A small network was shown many inputs. Here are its activations along a few directions, one row for each input.
Each table varies a few parts of the input and shows all the possible inputs, shuffled.
A made-up example of a description, with smaller parts first: one of 6 places along a line, together with either a single point or one of 11 places around a ring or (one of 2 separate values, together with one of 8 places around a ring).
Shared parts are said once, and a part with two or three values counts as separate values.
In the rows, zero is written as 128.

Other details of the inputs shift rows strongly along two fixed directions, in all tables alike. That doesn't count.

Rows:
x1: [122 176 132 152 210  86  98 160 132 182  89  65  99]
x2: [194 179 192 149 105 108  80 157 141  75 152 179  95]
x3: [189 171 120 130 127  81 164 112 176  58 134 204 139]
x4: [219 158 188 112  93 114 140  86  89  31 136 182 179]
x5: [138 141 100 151 201  78 140 116 159 142  73  78  48]
x6: [212 197 151 150 146 103 112 157 119 102 109 185 173]
x7: [170 156 133 130 155 101 137 171 135  20 148 186 118]
x8: [185 199 164 186 144  79  90 144 127  80 121 175 158]
x9: [136 167 109 102 212 103 174 132 178 138 106 123  77]
x10: [ 80  99 100 194  30 186 105  89  79 135 167 143 149]
x11: [189 140 167  73 185 112 144  99 112 148  84  75  97]
x12: [183 149 140 142 146  78 124 156 155  27 129 190 103]
x13: [ 72  89 112 156  28 197  99 144  75  99 202 166 161]
x14: [162 209 160 135 154 109 125 157 145  97 150 202 181]
x15: [ 83  60 110  76  87 169 159  64 100 152 157 114 172]
x16: [ 96  41 122  56 123 149 128 117  99 172 109  68 114]
x17: [ 78  90  73 174  68 137 106 121  96 173 110 126 188]
x18: [107 104  96 170  24 179 117  96  88 155 141 142 152]
x19: [ 77  82  45 101 165 125 171 105 169 209  97  79  84]
x20: [225 180 215 183  80 178 149 159 161  23 171 208 190]
x21: [ 78  71 132 130  30 165 141  47  82  52 213 184 220]
x22: [ 70 113  98 172  72 192 115 109  75 158 164 105 131]
x23: [ 94  36 125  88  47 150 123 102  82 105 142 128 169]
x24: [162 144 139 107 177  85  89 195 153 173  82 117 110]
x25: [ 80 111 101 123 104 131 118  98 166 251 113  63  72]
x26: [181 193 155 146 118  73 111 139 165 102 136 199 182]
x27: [ 51  89  95 115 164 132  95 188 126 223  88  69 108]
x28: [ 48  72  51 158  96 134 155  83 144 122 155 140 137]
x29: [161 123 135 145 203 122 184 160 213 112  78  83  98]
x30: [ 78 114  97 155  72 211 130 114  73 173 145 122 135]
x31: [140 171 114 133 169 101 163 123 159  66 158 164 121]
x32: [147 145 168  73 209 124 148 108 105 161  81  50  80]
x33: [ 69  95  51 127 181 149 169 123 120 190  76  62  76]
x34: [ 57  69  96 171  66 132  75 155 104 125 149 154 181]
x35: [155 112  97  88 195  93 142 167 168 154  70  99  53]
x36: [ 65 106 110 132 165 106  81 186 129 186 111  71 110]
x37: [188 174 195 111 153 120 138 102  82  39 152 139 149]
x38: [ 68 107 108 170  42 167 112  84 125 148 189 151 144]
x39: [226 199 165 144 105 147 123 130 112 104 135 183 129]
x40: [139 164 125 110 194  82 116 148 179 216  91  98 112]
x41: [ 50  87 126  76 171 129 143  79 125 192 137  24  95]
x42: [221 177 179 113 107 132 103 170 133  97 140 189 110]
x43: [213 207 173 120 115 129 130 124 156 115 159 193 126]
x44: [155 167 167 103 162 135 104 180 141 167 110 108  53]
x45: [163 122 109 106 167  69 133 160 175 124  73 117  63]
x46: [132 187 153 106 178 132 130 133 167 210 119  89  55]
x47: [187 163 186 179 146 129 135 185 179  72 122 162 202]
x48: [180 150  96 119 195 102 163 130 148 140  70 111  77]
x49: [136 103 181  76 183  79 102 124 139 140  96  53  57]
x50: [ 67  61  59 124  94 177 155 151  98  92 143 166 149]
x51: [146 187 139 139 202 106 113 166 127 173  79 104 117]
x52: [153 208 161 152 154  90 110 152 146  82 169 185 177]
x53: [161 142 180 108 183  88 122  86 119 126  96  65  81]
x54: [ 68  62  83 146  60 128  86 159 113 163 119 137 177]
x55: [184 152 209  80 155 105 118 143 103  31 157 145 130]
x56: [111  98  59 139 146 106 154 108 142 172  66  79  83]
x57: [ 82  30 146 123  95 200 173 102 125 116 136  72 189]
x58: [ 51 115 101 151  72 181 123 101 114 167 192 120 135]
x59: [ 78  50 130  85  60 197 139 117  51  74 173 159 193]
x60: [ 89  81 107 116  96 133  91 144 143 233  94  59  57]
x61: [ 41 105  92 153 153  93  96 119 166 231 111  64 112]
x62: [186 190 128 155 173 104 156 135 123  33 133 170 121]
x63: [ 95  68 121 107  19 163 153  52  88  78 188 179 225]
x64: [ 70  79 124  94  61 198 166  70  70  85 197 170 216]
Description of these inputs: one of 4 separate values, together with either a single point or (one of 3 separate values, together with one of 5 places around a ring).
Changing only the choice among 4 separate values turns x51 into x30. The same change can be made to x36. Which row results?
> x13
Changing only the choice among 4 separate values turns x46 into x9. The same change can be made to x60. Which row results?
> x45
Change only the choice among 3 separate values in x19. List by row number the other rows that result.
> x35, x48
Change only the choice among 3 separate values in x12. List by row number the other rows that result.
> x5, x28
Start at x6 and move only the place on the ring of 5, one step at a time. The first step leads to x51. Which rows follow, in order?
> x1, x8, x17

Rows:
x65: [131 108 120 113 101 136 136 110 117 116 135 138 132]
x66: [116 122 122 140 117 117 117 131 126 126 131 141 161]
x67: [122 130 122 123 169 116 142 135 143 135 116 103 110]
x68: [137 137 129 149  95 124 118 132 112  69 162 187 180]
x69: [136 126 130 135 100 127 135 122 118  58 166 185 176]
x70: [175 178 169 132 152 114 116 155 138 111 122 151 136]
x71: [ 81  92  98 124 149 134 143 125 136 170 107  82 127]
x72: [ 64  82  84 147 114 152 127 128 114 172 119 102 156]
x73: [165 160 148 112 181  80 132 135 166 117 105 123  83]
x74: [147 143 149 125 143 130 128 135 129 129 117 115 100]
x75: [151 135 119 150  80 128 124 131 119  76 152 196 168]
x76: [ 90  93 112 110 144 145 139 115 117 172 108  77 126]
x77: [184 185 158 141 162 102 124 154 138  78 131 165 138]
x78: [ 69  72  89 122 105 169 144 108 100 153 129 100 127]
x79: [100 100  83 148 106 149 132 133 123 148 122 126 135]
x80: [154 133 145 123  93 135 134 111 107  57 158 188 158]
x81: [124 119 141 131 113 151 127 126 110 126 134 127 156]
x82: [155 151 141 116 154  99 110 147 155 165 102 108  77]
x83: [154 132 138 130 116 144 132 132 122 122 128 134 121]
x84: [ 87  97  92 143 104 131 120 124 122 143 129 127 132]
x85: [125 125 152 107 159 108 113 128 142 178 101  72  99]
x86: [ 88 134 101 154 105 162 146  83 124 165 152 120 143]
x87: [127 110 107 127 110 126 138 119 138 113 133 146 133]
x88: [132 135 122 124 156 124 120 150 149 183  96  90  77]
x89: [ 88  92  91 137 118 149 147 121 124 131 129 124 130]
x90: [140 118 120 120 111 150 146 120 114 110 132 141 134]
x91: [138 120 107 141  96 149 151 126 123  80 146 175 159]
x92: [123 132 112 151 114 135 133 139 120 108 132 152 142]
x93: [120 130 123 142 109 148 121 141 118 126 135 145 129]
x94: [ 94 142 114 129 155 116 133  85 158 218 117  65  82]
x95: [183 171 176  97 181  85 128 131 142 103 119 123  99]
x96: [152 139 154 126 111 125 120 125 122  98 140 149 126]
x97: [173 178 164 132 155 115 115 156 135 104 132 150 123]
x98: [137 133 146 133 114 149 127 131 107 101 149 140 148]
x99: [165 161 158 109 186  78 128 137 165 125 102 116 109]
x100: [189 164 167 109 158  96 117 137 153 133 106 115  79]
x101: [118 116 127 119 124 147 142 120 105 109 141 127 145]
x102: [126 137 143 120 143 109 107 142 140 163 113 107 118]
x103: [104 116 119 135  95 137 111 131 118 134 141 140 131]
x104: [123 137 139 121 146 109 106 142 137 155 123 106 105]
x105: [ 91  86 117 112 107 142 131 105 107 141 133 113 154]
x106: [ 99 103 128 116 125 132 114 120 120 157 129  87 116]
Changing only one part turns x82 into x88. The same change can be made to x96. Which row results?
> x74
What do these inputs look like to the network?
> one of 2 separate values, together with either a single point or (one of 4 places along a line, together with one of 5 places around a ring)
Start at x88 and move only the place on the line of 4, one step at a time. The first step leads to x93. Which rows follow, in order?
> x97, x70
Change only the choice among 2 separate values in x102. List by row number the other rows that result.
> x70

Rows:
x107: [ 24  84  53 177 112 148 122 133 124 178 139 113 172]
x108: [146 102 118 114  60 167 174  82  98  31 179 198 167]
x109: [104 123  92 137 197  88 114 183 168 196  72  76  96]
x110: [226 204 187 132 148  77  89 177 151  88 110 170  91]
x111: [114 145 141 165  44 153 101 126  86  67 199 220 235]
x112: [ 49  61  88 105 116 164 172  53 114 166 129  70 132]
x113: [149 169 102 196  69 150 146 118 119  47 186 251 226]
x114: [122  73 131  97 101 146 155 111  93  49 153 160 195]
x115: [ 35  48  97 101 132 149 156  77 105 155 136  62 147]
x116: [216 202 202 129 164  71  86 183 157  93 111 162 127]
x117: [120 114  74 174  78 145 120 162 117  80 143 200 167]
x118: [203 172 207  87 178 100 115 162 132  95 108 127 117]
x119: [125  87 120  68 186 102 152 117 136 151  78  50  51]
x120: [177 189 204 102 207  91 118 137 143 138 112  84  93]
x121: [200 204 128 158 175  83 132 166 188 118 104 159  72]
x122: [ 47  76  96 119 111 179 140  77 107 226 124  45 113]
x123: [113 158 133 138 161 107 108 118 160 230  97  65  76]
x124: [138 116 132 127  54 182 141 105  91  90 170 176 147]
x125: [201 165 185  90 183 100 114 156 141 124  89  97  54]
x126: [ 52  69  70 145  84 159 105 117 130 239 122  74  82]
Changing only one part turns x112 into x113. The same change can be made to x115. Which row results?
> x107
What do these inputs look like to the network?
> one of 4 places along a line, together with one of 5 places around a ring
Start at x109 and move only the place on the line of 4, one step at a time. The first step leads to x116. Which rows follow, in order?
> x118, x114
Start at x118 and move only the place on the ring of 5, one step at a time. The first step leads to x125. Which rows follow, in order?
> x124, x122, x120
Change only the place on the line of 4 in x108. List by row number the other rows that result.
> x121, x124, x126
